These are the activations of a small neural network, seen along a few directions. Each row is one input.
In each table, some parts of the input vary, and every possible input appears once, in random order.
Descriptions start from the smaller parts, as in this example, which fits no table here: one of 2 separate values, together with either a single point or one of 11 places around a ring or (one of 5 places around a ring, together with one of 6 places along a line).
Shared parts are said once, and a part with two or three values counts as separate values.
(in the rows, 128 means zero)

Other details of the inputs vary at random and push rows far along two fixed directions, the same in every table; ignore that.

A family of inputs:
row 1: [ 85 179 151 158  71 201 154 198 121  97 128]
row 2: [188  63 182  87 200  61  95  97  74 121 109]
row 3: [106 134 151  99 101 135 125 134 124 134 105]
row 4: [122 124  99 117 108 107 117 151 166 169 125]
row 5: [160 111 117 154 107 109 144  82 120 102 118]
row 6: [129 134 234 107 190  84 146 127  69  67  91]
row 7: [106 143  90 132 117 106 134 154 165 153 145]
row 8: [121 138  97 140 115 130  93 149 162 162 126]
row 9: [ 99 171  54 152 122 155 138 126 169 167 161]
row 10: [197  46 203 110 211  60  92 136 105 125 130]
row 11: [158  93  97 141 123  62 140  64 166 145 146]
row 12: [ 92 169  41 150  76 166 135 171 160 146 147]
row 13: [ 94 141 121 127  74 213 130 160 138 127 127]
row 14: [ 96 167 204 178  38 212 181 140  96  44  83]
row 15: [160  95 107 103 196  83  99  76 130 163 155]
row 16: [100 159  60 162 111 139 118 149 176 169 154]
row 17: [138 100  76 109 147 145 126 111 159 164 181]
row 18: [100 177 181 125 122 168 157 155  63  63  91]
row 19: [106 161 240 115 114 168 113 144  59  70  63]
row 20: [180  78 101 109 166  68  96 129 136 164 135]
row 21: [143 115 170  95 167 125 130 109  65  90 102]
row 22: [129 133  69 134 138 153 145 139 168 154 185]
row 23: [145 123 132 175 119 109 134  69 133 110 117]
row 24: [120 119  93  93 139 111 131 103 147 166 149]
Description of these inputs: one of 4 separate values, together with either a single point or one of 5 places around a ring.
- Changing only the choice among 4 separate values turns row 20 into row 10. The same change can be made to row 5. Which row results? => row 14
- Which other rows agree with row 19 in the choice among 4 separate values? List them by row number. => row 8, row 9, row 15, row 16, row 23
- Change only the choice among 4 separate values in row 9. List by row number the other rows that result. => row 6, row 18, row 22
- A walk changes only the place on the ring of 5. It starts at row 7 and steps to row 4. List the rest of the walk in order. => row 3, row 24, row 6

A family of inputs:
row 25: [139 113 155 140 124 131 134 116 133 113 132]
row 26: [147  93  66 116 159  90 121 131 181 173 182]
row 27: [101 161 146 150  90 146 134 116 121 116 109]
row 28: [105 135 127 107 123 152 136 150 123 133 129]
row 29: [141 119 204 114 166 135 140 121  54  74 106]
row 30: [174  98  98 144 193  70 129 104 144 134 160]
row 31: [159  82 161 106 161 104  99 127 101 131 119]
row 32: [118 141  70 136  38 144 155 112 159 127 112]
row 33: [153 104 216 123 150 114 113 148  82  90  98]
row 34: [ 78 180 162 130 103 154 137 167 105  97  97]
row 35: [149  92 164 115 150 112 122  94 109 120 126]
row 36: [102 167  82 151  79 193 159 147 148 120 149]
row 37: [124 125 210  89 171 108 123 137  71 100  93]
row 38: [ 83 174 119 146  90 162 154 177 148 119 121]
row 39: [110 136  37 120  85 164 107 133 187 203 151]
row 40: [128 144 135 111 148 142 132 112 100 113 120]
row 41: [141 116 121 148 136 105 110 149 140 146 129]
row 42: [136 128 132 114 127 132 123  89 132 138 121]
row 43: [133 122  88 160 118 114 130 111 173 149 147]
row 44: [ 84 186 118 149  88 179 150 142 116 100 119]
row 45: [184  69  78 117 188  39  79 105 161 191 167]
- What is each input in this table made of? => either a single point or (one of 4 separate values, together with one of 5 places around a ring)
- Change only the choice among 4 separate values in row 40. List by row number the other rows that result. => row 37, row 39, row 42

A family of inputs:
row 46: [138 114 155 117 180 100 143 119 116 106 164]
row 47: [100 167 209 137 112 151 158 185  80  54  78]
row 48: [161  78 139  92 211  78 115 128 115 141 148]
row 49: [120 154 138 159  90 166 149 147 114  90 118]
row 50: [129 133 213 146 103 141 159 126  64  46  80]
row 51: [195  64  70 129 227  47  89  70 157 185 186]
row 52: [151 104  68 142 109 128 122 109 187 172 168]
row 53: [141 111 186 127 193  78 141 108 102 105 148]
row 54: [105 148  31 115  81 146 112 114 177 187 141]
row 55: [123 133 183 129 122 111 138 117 112 105  96]
row 56: [151  84 224 101 180  75 122 134  91  94 101]
row 57: [199  52  63 103 209  56 112  55 156 173 190]
row 58: [118 133 162 121 124 128 137 150 124 113 115]
row 59: [ 95 166  94 143 125 168 120 161 152 147 143]
row 60: [117 142 166 144 112 144 124 159 134 124 114]
row 61: [182  62 161 126 164  89 117  97 125 133 140]
row 62: [154 110 164 132 171  89 124 156 108 104 129]
row 63: [142 116 103 154 109 132 137 134 137 126 143]
row 64: [117 124 196  97 132 149 107 167  81 100  99]
row 65: [ 93 153  75 119  91 179 154 130 148 143 135]
row 66: [117 141  64 125 159 122 114 135 165 174 158]
row 67: [ 88 159  85 144  83 159 150 179 151 130 132]
row 68: [ 29 200  93 145  35 235 179 172 154 116 148]
row 69: [168  76  86  97 182  72  77 123 155 192 166]
row 70: [124 124 164  93 118 133 124 123  88 115  95]
row 71: [105 171 190 164  79 163 159 136  82  53  77]
row 72: [119 126  87 111  75 168 128 108 137 146 127]
row 73: [128 135  64 143 128 103 133 145 169 157 155]
row 74: [164  85 152 130 192  55  91 112 140 149 140]
row 75: [130 123  24 111  79 152 116  95 176 184 160]
row 76: [170  92 110 140 151  75 133  92 137 121 146]
row 77: [ 92 142  86 101  85 171 120 164 146 157 131]
row 78: [142 111 108 103 184 102 123 136 141 154 152]
row 79: [171 102 214 153 194  60 113 110  70  74  96]
row 80: [123 126 170 115 157 152 130 163 101 113 129]
row 81: [ 88 175  91 120  90 188 155 137 135 126 125]
row 82: [106 151 201 108 127 139 109 152  82  98  79]
row 83: [123 134  78 121 144 153 123 156 162 161 167]
row 84: [130 112 145 135  89 148 144 103 131 115 118]
row 85: [146  97 121 135 155  99 123 158 137 135 150]
row 86: [128 139  57 147 113 102 142 118 167 152 147]
row 87: [110 128 128 128  92 138 147 118 142 129 117]
row 88: [157 102 152 135 198  43 112 129 112 123 124]
row 89: [100 166  16 162  78 128 141 125 189 164 152]
row 90: [127 137 112 125 154 140 122 154 140 151 152]
row 91: [125 130 217 109 105 171 126 143  56  75  77]
row 92: [128 130 144 138  90 150 141 107 137 109 114]
row 93: [135 123 102 117 112 126 110  90 128 145 123]
row 94: [122 143 105 117 141 127 138 111 130 139 130]
row 95: [156 108 110 159 151  72 126  84 135 123 136]
row 96: [ 80 170  58 154 112 138 146 113 175 156 180]
row 97: [110 138  99 105 116 135 113 147 143 163 131]
row 98: [115 133  63 133 118 111 117 128 187 181 152]
row 99: [ 93 177 179 157  96 169 146 186 100  76  95]
row 100: [ 75 190 104 131  95 198 148 171 137 132 123]
row 101: [173  69  76  89 182  74  75 125 161 193 174]
row 102: [ 94 164 116 140  72 225 153 148 122 115 125]
row 103: [105 151 154 135 107 140 135 152 135 124 108]
row 104: [161 110 187 129 186 113 125 113  81 104 119]
row 105: [170 106 219 145 178  80 128 122  69  72  96]
row 106: [117 153 199 137 118 122 160 144  80  56  80]
row 107: [124 142 139 117  90 158 130 107 104 118 101]
row 108: [104 165  87 140  85 201 149 140 143 133 144]
row 109: [146  97  47 117 132 137 132  85 166 170 178]
row 110: [180  71 147 134 174  51 110  59 131 134 133]
row 111: [136 114  82 131 120 126 117 143 185 169 165]
row 112: [129 127  66 102 109 126 114 108 157 177 141]
row 113: [182  77 145 136 172  75 110  93 137 145 144]
row 114: [102 163 193 121  73 200 131 151  71  78  77]
row 115: [112 147 220 126 109 138 150 133  89  68  73]
row 116: [ 78 181 127 150  54 170 146 135 144 119  94]
row 117: [115 140 133 139 100 128 157 140 116 100 106]
row 118: [191  62  72 118 215  48 104  47 150 173 179]
row 119: [100 139  98 142  80 173 131 167 171 152 143]
row 120: [115 136 107 120 121 139  95 148 141 159 131]
row 121: [143 124 166 117 126 138 112 126  89 120 105]
row 122: [110 153  26 140  85 181 144 102 178 167 164]
row 123: [110 142 155  99 120 146 118 156 105 124 108]
row 124: [125 137 116 162 100 142 119 122 153 143 126]
row 125: [168  90 233 129 165  80 131  85  83  79  89]
row 126: [ 99 157 181 100  94 164 133 136  80  91  78]
row 127: [146 120 173 115 190  85 124 100  88 108 109]
row 128: [173  91 225 110 188  77  85 102  57  97  89]
row 129: [ 86 181  87 168  84 164 131 172 151 130 133]
- Changing only one part turns row 78 into row 48. The same change can be made to row 92. Which row results? => row 84
- Changing only one part turns row 98 into row 58. The same change can be made to row 129. Which row results? => row 62
- Changing only one part turns row 113 into row 52. The same change can be made to row 53. Which row results? => row 46
- What is each input in this table made of? => one of 4 places along a line, together with either a single point or (one of 4 separate values, together with one of 5 places around a ring)
- A walk changes only the place on the line of 4. It starts at row 82 and steps to row 97. List the rest of the walk in order. => row 123, row 77
- Change only the choice among 4 separate values in row 54. List by row number the other rows that result. => row 89, row 116, row 127
